These are the activations of a small neural network, seen along a few directions. Each row is one input.
In each table, some parts of the input vary, and every possible input appears once, in random order.
Descriptions start from the smaller parts, as in this example, which fits no table here: one of 5 places around a ring, together with either a single point or one of 9 places around a ring or (one of 3 separate values, together with one of 4 places along a line).
Shared parts are said once, and a part with two or three values counts as separate values.

Other details of the inputs shift rows strongly along two fixed directions, in all tables alike. That doesn't count.

Rows:
R1: [  5  -6  -4   4  10   5 -20   8  17  32  -7  13  17]
R2: [  4 -15  21  -3  14   9  -8  12  28  16   0   4   6]
R3: [  5 -12  24   2  12   8  -4   7  26  16   1   4   3]
R4: [ 35  11 -21  35   2  32  90 -58  -1 -70  48  63 -10]
R5: [  7  -6   7  -2  14   8 -14   9  27  27  -3  10  12]
R6: [ -1  17 -28  12 -22 -13 -19   4 -25  17  -1  -1 -39]
R7: [-15  17   0 -10 -24 -16  -2   2 -40 -18  -9 -29 -33]
R8: [-11  16   3  -7 -27 -16  -1  -1 -39 -16  -9 -27 -35]
R9: [  0 -13  16  -6  19   9  -9  14  29  15   0   4   7]
R10: [  1  -5  -8   0  18   5 -22  11  20  32  -7  12  21]
R11: [-11   1  12 -20  18   5  12   3   3 -20  -9  -6  26]
R12: [  5  -6  12 -10   6   5  18  -3  12 -16  -3  -4  23]
R13: [ -2 -13   0   3   7   7 -22   7  12  21  -4  10  25]
R14: [  1   9  -7  -4 -32 -25   1  -4 -33  -9  -4 -27 -32]
R15: [ -2  -3  -7  10 -36 -11 -11   4 -26  -2   4 -12 -44]
R16: [ -3  -4  14 -17  10   6  11   0   5 -20  -9  -2  23]
R17: [  8  -3  10   3  11   6 -11   5  24  28  -2  10   8]
R18: [  1  -1   3   8  16   3 -20   3  16  35  -7  10  19]
R19: [  1  -2  13 -10  12   4  16  -3  11 -15  -4  -7  26]
R20: [ 33  20 -48  40   5  31  82 -63  -9 -60  43  73   8]
R21: [ -7 -14  20   4  11   5  -9   5  15  12  -1  -2  16]
R22: [ -8  13 -11 -11 -27 -19  -2   9 -31 -17  -6 -31 -34]
R23: [ -7 -19  11  -4  13   7 -13  13  20  11  -2   0  20]
R24: [  6  12 -20  18 -30 -12 -19  -1 -24  24  -1   0 -39]
R25: [  4  13 -21   7 -24 -11 -16   6 -17  15   3  -4 -48]
R26: [ -7 -11  -5   0  13   6 -25  11  13  21  -4   9  26]
R27: [ -2 -10   5   7   6   6 -21   4  11  24  -5   9  24]
R28: [-10  -5   2   5  15   5 -21   4   9  19  -4   6  26]
R29: [ -1  -6   2 -17  11   4  11   5  12 -16  -5  -7  24]
R30: [ 27  10 -37   9   1  15  87 -51 -14 -80  34  41  15]
R31: [-3 -9 19 -5 24  8 -6 13 28 13  0  3  8]
R32: [-3 -8 23 -1 22  7 -5  8 26 14  1  2  8]
R33: [-10 -14  13  -3  15   5  -9  12  17   7  -2  -1  17]
R34: [ -7  -2   9 -19  15   6  11   3   5 -21  -8  -3  25]
R35: [-11   3  -4  11 -27 -13 -11   3 -27  -1   3 -17 -41]
R36: [  4  -8   7 -14   7   4  13   1  12 -17  -4  -5  23]
R37: [  0  17 -18   7 -20 -12 -14   6 -18  13   2  -5 -49]
R38: [ -9  12 -26  12 -28 -12 -20   2 -33   4   2  -5 -35]
R39: [ -2  -1   1 -17  17  -4  15  -2   4 -15  -2  -7  27]
R40: [ -3 -18  20   3   5   5  -9   7  17  13  -2  -1  15]
R41: [ -3  13  -6  -5 -27 -26  -1  -4 -36  -8  -4 -30 -31]
R42: [  3   0  12   3  18   6 -12   4  24  29  -3   8  11]
R43: [ -5  11 -17  19 -31 -12 -20  -5 -34  10   3  -5 -35]
R44: [  6  -6   2 -13   8  -3  16  -6   6 -16  -1  -3  24]
R45: [ -2  -1   6 -13  17  -4  16  -7   4 -14  -2  -7  29]
R46: [  0  18 -13  11 -21 -12 -14   1 -19  15   3  -7 -48]
R47: [ -5  -2  11 -14  15   3  12   2  10 -14  -5 -11  27]
R48: [ -6  13   2  -6 -32 -15   1  -1 -36 -18  -8 -24 -36]
Description of these inputs: one of 6 places around a ring, together with either one of 3 separate values or one of 5 places around a ring.
The inputs of R12 and R36 match in every part but the place on the ring of 6. If R48 is changed in the same way as R12 into R36, which row does it become?
Answer: R16
The inputs of R8 and R34 match in every part but the place on the ring of 6. If R41 is changed in the same way as R8 into R34, which row does it become?
Answer: R30
Which other rows does R45 become when the choice among 3 separate values takes its other values? List them by row number.
Answer: R7, R47
Which other rows does R1 become when the place on the ring of 6 takes its other values? List them by row number.
Answer: R6, R10, R18, R20, R24

Rows:
R49: [ -3  -8 -17 -10  11   1 -18   7  11  14  -3   5  29]
R50: [ 33  34 -40  35 -34   3  75 -54 -41 -65  46  34 -73]
R51: [ 21 -18  -1   2  20  18  23  -5  38  -2  10  25  38]
R52: [ 25   3 -14  15   5  23  57 -29   8 -45  33  46 -17]
R53: [  7  -8  26 -29  24  12  42  -5  30 -39  -3  -3  44]
R54: [11  5 15 -2 15 -1  8 -4 17 17 -4  2  8]
R55: [-25  -1   5 -21   3 -28 -69  36  -2  65 -37 -39  11]
R56: [  0 -14  16   7  15   8  -4  -8  14  12  -6  12  47]
R57: [ 29 -13 -15  12  24  32  60 -25  37 -41  30  53  26]
R58: [-13 -21  31 -20  24   9  20  -1  13 -30  -7 -14  51]
R59: [-30  -3  37  -2  -1 -16 -61  32   2  54 -25 -38 -13]
R60: [-2  9  4 -1 36 15  6 -3 23  5  0 16 32]
R61: [-27 -15  30  -4  -2  -5 -54  35   6  41 -18 -25 -15]
R62: [ 12  26 -33  16 -68 -32  -1 -11 -59   1   1 -23 -89]
R63: [-13  29 -33 -14 -54 -38   8   1 -77 -45  -3 -47 -71]
R64: [ -3 -22   9   3  -2   4 -22   4  10  13  -1   2  26]
R65: [ -6  30 -41  13 -53 -17 -12   5 -64 -12   8 -14 -97]
R66: [  1  10   4  -7  29   5  -1  -5  17  16 -10   9  39]
R67: [-31 -22  25  -9 -18 -21 -87  56  -1  62 -28 -49 -22]
R68: [  6 -14 -12  -4  40  25  12   2  37  -8   7  35  55]
R69: [  8  12   1  21 -13   0  18 -27 -21 -13  10  12  -8]
What is each input in this table made of?
Answer: one of 3 separate values, together with either a single point or one of 6 places around a ring
Which other rows does R62 become when the choice among 3 separate values takes its other values? List them by row number.
Answer: R55, R56
Which other rows does R65 become when the place on the ring of 6 takes its other values? List them by row number.
Answer: R49, R55, R60, R66, R68
List by row number the other rows that have the choice among 3 separate values in common with R62.
Answer: R50, R51, R52, R53, R54, R57

Rows:
R70: [ -6  15 -32  19 -43 -14 -22  -4 -46   7   0  -5 -39]
R71: [ -1  24 -42   0 -32 -22  -9  -2 -44  -3  -4 -12 -37]
R72: [ 33  16 -21   6  41  31  87 -48  24 -56  30  59  40]
R73: [  2 -26  38  -1  27  18  -6   9  43  18   1  12  29]
R74: [  2  25 -43   2 -34 -24  -5  -7 -46  -5  -1 -11 -37]
R75: [-14 -31  30   4  24  11 -36  17  34  37  -7   3  44]
R76: [  2   1   0  15 -41  -7  -7   3 -25  -3   9  -8 -68]
R77: [ -57  -37   85  -73   26  -30  -77   71   21   37  -66 -102   66]
R78: [  2  30 -23  -6 -25 -22  -2   3 -33  -1  -4 -19 -59]
R79: [-11 -29  24   7  25  18 -23  11  34  25  -2  13  45]
R80: [ -3  14 -30  20 -42 -16 -20  -8 -46   7   0  -5 -36]
R81: [ 29   0   5   6  36  30  67 -29  41 -36  25  42  28]
R82: [ 23  -1   9   0  36  28  52 -17  42 -26  18  34  26]
What is each input in this table made of?
Answer: either a single point or (one of 2 separate values, together with one of 6 places around a ring)
Which other rows does R82 become when the place on the ring of 6 takes its other values? List them by row number.
Answer: R70, R71, R76, R78, R79
